((17, 8, 10, 1, -15, -27), (-9, -8, 26, -2, 17, -32), (2, 13, 4, 7, 19, -29), (1, 18, 1, 10, 17, -27), (-15, -22, 12, -8, 2, -14), (-16, -15, 14, -14, 3, -11), (9, -11, 12, -12, -20, -18), (-6, 11, -6, 4, 18, -18), (-5, -10, 24, -8, -4, -23), (-20, -13, 8, -5, 9, -10), (9, -8, 22, -8, -14, -27), (1, -9, 35, -7, -2, -33), (13, 19, -3, 14, -1, -26))
The smallest entry is -33
The entry just left of -3 -> 19
Report the second smallest entry.
Answer: -32
Report the entry just right of the largest entry.
Answer: -7
Report the entry just right of -16.
Answer: -15
Report the third entry in reading order.
Answer: 10
The entry just right of 26: -2
Report the third smallest entry.
Answer: -29
The entry just left of the smallest entry -> -2
Report the third largest entry.
Answer: 24
Report the 5th entry in reading order.
Answer: -15
Report the entry just left of the largest entry.
Answer: -9
The entry just right of 24 is -8
Report the first entry in reading order.
Answer: 17

M =
 45   -3  -64   20
-45   46  -17  -33
  0  -12  -77   54
 49   53  -45   65
 51  -27  -19  -41
-79  -55  -28  -61
 -7   37   75  -33
 15  -54   48   52
 31  -44   75   40
 68  -39   75   58
-59  -47    8   25
Counting starts at 0.
Report the entry directly above -47.
A: -39
Report the entry in the top-left corner.
A: 45
The entry directly above 68 -> 31
The entry just right of -47: 8
The entry directly above -41: 65
The entry just right of -54 -> 48
The entry in the top-right corner: 20
Report the smallest entry.
A: -79
Report the entry in the bottom-left corner.
A: -59
The entry directly below -54 is -44
Report the entry at row 0, column 1.
A: -3
The entry at row 2, column 0: 0
Report the entry directly below -79.
A: -7
Report the entry at row 2, column 1.
A: -12
The entry just right of -39: 75
Report the entry directly below -7.
A: 15
Report the entry at row 0, column 2.
A: -64
Report the entry just left of -41.
A: -19

X =
[[  6 -13   5   6  12]
 [ 43  -5  -8  12  17]
 [ 13  79   0   6  27]
 [-61   1  32 -12 -20]
 [ 14  -4  -1   6  11]
 [ 14   6   0  10  29]]
The smallest entry in the first row is -13
Which number is the entry directly below 11?
A: 29
The entry directly below -5: 79
The third-last entry, reading row by row is 0
The second largest entry -> 43
Which number is the first entry in reading order?
A: 6
Which number is the first entry of the largest entry's row?
A: 13
Which number is the entry directly below -61?
A: 14
Which number is the entry just left of 32?
A: 1
Which number is the entry directly above the largest entry?
A: -5
The third entry on the diagonal from the top-right corner is 0
Which number is the top-right entry?
A: 12
Which number is the entry in the bottom-left corner?
A: 14

[[  0 -12 -11  21  17 -19   6  -7 -11 -12  18  10 -36]
 [-12 -18 -19 -38   8  26  25 -12 -19 -21   6 -47 -20]
 [-23 -17 -16  28  27 -26  17 -22 -16 -12  31  27  20]
 [ 25  15  14  -6 -24   5 -24  21  14  11 -28 -11 -35]
 [ 19  22  21  25 -18 -20 -31  19  21  22 -18  33   8]
 [ 21  18  17  19 -18 -16 -28  18  17  15 -18  20 -13]
 [ 28  15  15 -25 -30  23 -18  22  15   9 -36 -39 -63]
 [ 17  20  19  30 -13 -25 -29  17  20  21 -11  37  12]
 [ -6 -19 -18  14  19 -11  12 -14 -19 -20  20   1 -35]
 [-24 -24 -24 -12  22   8  26 -22 -22 -20  24 -16   7]]
Rows and columns are numbered from 0.
The bottom-right entry: 7
The top-left entry -> 0
The entry in row 1 and column 0?
A: -12
The entry directly below -21?
A: -12
The entry directly above the largest entry is -39
The entry in row 0 and column 1?
A: -12
The entry just right of -47: -20
The entry at row 0, column 2?
A: -11
The entry directly below the largest entry?
A: 1
The smallest entry?
A: -63
The maximum -> 37
The entry directly above -31?
A: -24
The entry at row 1, column 1?
A: -18
The top entry of the column that holds the largest entry?
A: 10
The entry in row 2 and column 1: -17
The top entry of the column that holds the smallest entry?
A: -36
The entry in the bottom-left corner?
A: -24
The entry directly above 7?
A: -35
The entry at row 2, column 0 is -23
The entry at row 1, column 2: -19
The entry just right of the largest entry?
A: 12
The entry just left of the largest entry?
A: -11
The entry just right of -14?
A: -19

Read these off the row that follows.
1) The entry just left of the largest entry?
2) The entry just left of 3?
3) The entry just left of -10?
[ 53   0  23  -2 -10   3   4  -6  58]
1) -6
2) -10
3) -2

B =
[[ 16 -29  27  39  22 -17 -21]
 [ 73 -21  47  60  43  -4 -53]
 [  4   0  -8  -7  29 -10 -10]
 [-11 -33  16  23  17 -26  -9]
 [ -4 -33  21  30  22 -23 -11]
 [ 10 -30  25  30  25 -26 -20]
 [  1   4  -8 -14  28 -16 -10]]
Give the bottom-left entry.
1
The first entry, reading row by row -> 16
The bottom-right entry is -10
Give the top entry of the column that holds the smallest entry.
-21
The 2nd-last entry, reading row by row is -16
The 4th entry in reading order: 39
The 2nd entry in reading order: -29
The largest entry in the last column is -9
The smallest entry is -53
Give the entry directly below the largest entry.
4
Give the entry just left of 17.
23
Give the entry directly below 43.
29
Give the entry directly below 29.
17
The third entry from the end, reading row by row is 28
The 4th entry from the end, reading row by row is -14
Give the smallest entry in the first column.
-11
Give the entry just left of the smallest entry.
-4
Give the entry directly below the smallest entry.
-10
Give the entry just left of the centre entry.
16
The entry directly below 0 is -33
Give the 3rd largest entry.
47
The 3rd entry, reading row by row -> 27

Read these off the row that follows.
1) Report the 3rd entry from the left.
2) Report the minimum.
3) Report the median of all entries.
61	47	-9	78	7	-38	-5
1) -9
2) -38
3) 7

[[ 24  50 -18  44 -47]
 [ 36  37 -67  21 -38]
 [-21 -44  15 -40  42]]
The top entry of the column that holds the smallest entry is -18
What is the entry in the bottom-right corner?
A: 42
The entry in the bottom-left corner: -21
The top-left entry: 24
What is the entry just right of 37?
A: -67
The top-right entry is -47
What is the first entry of the smallest entry's row?
A: 36
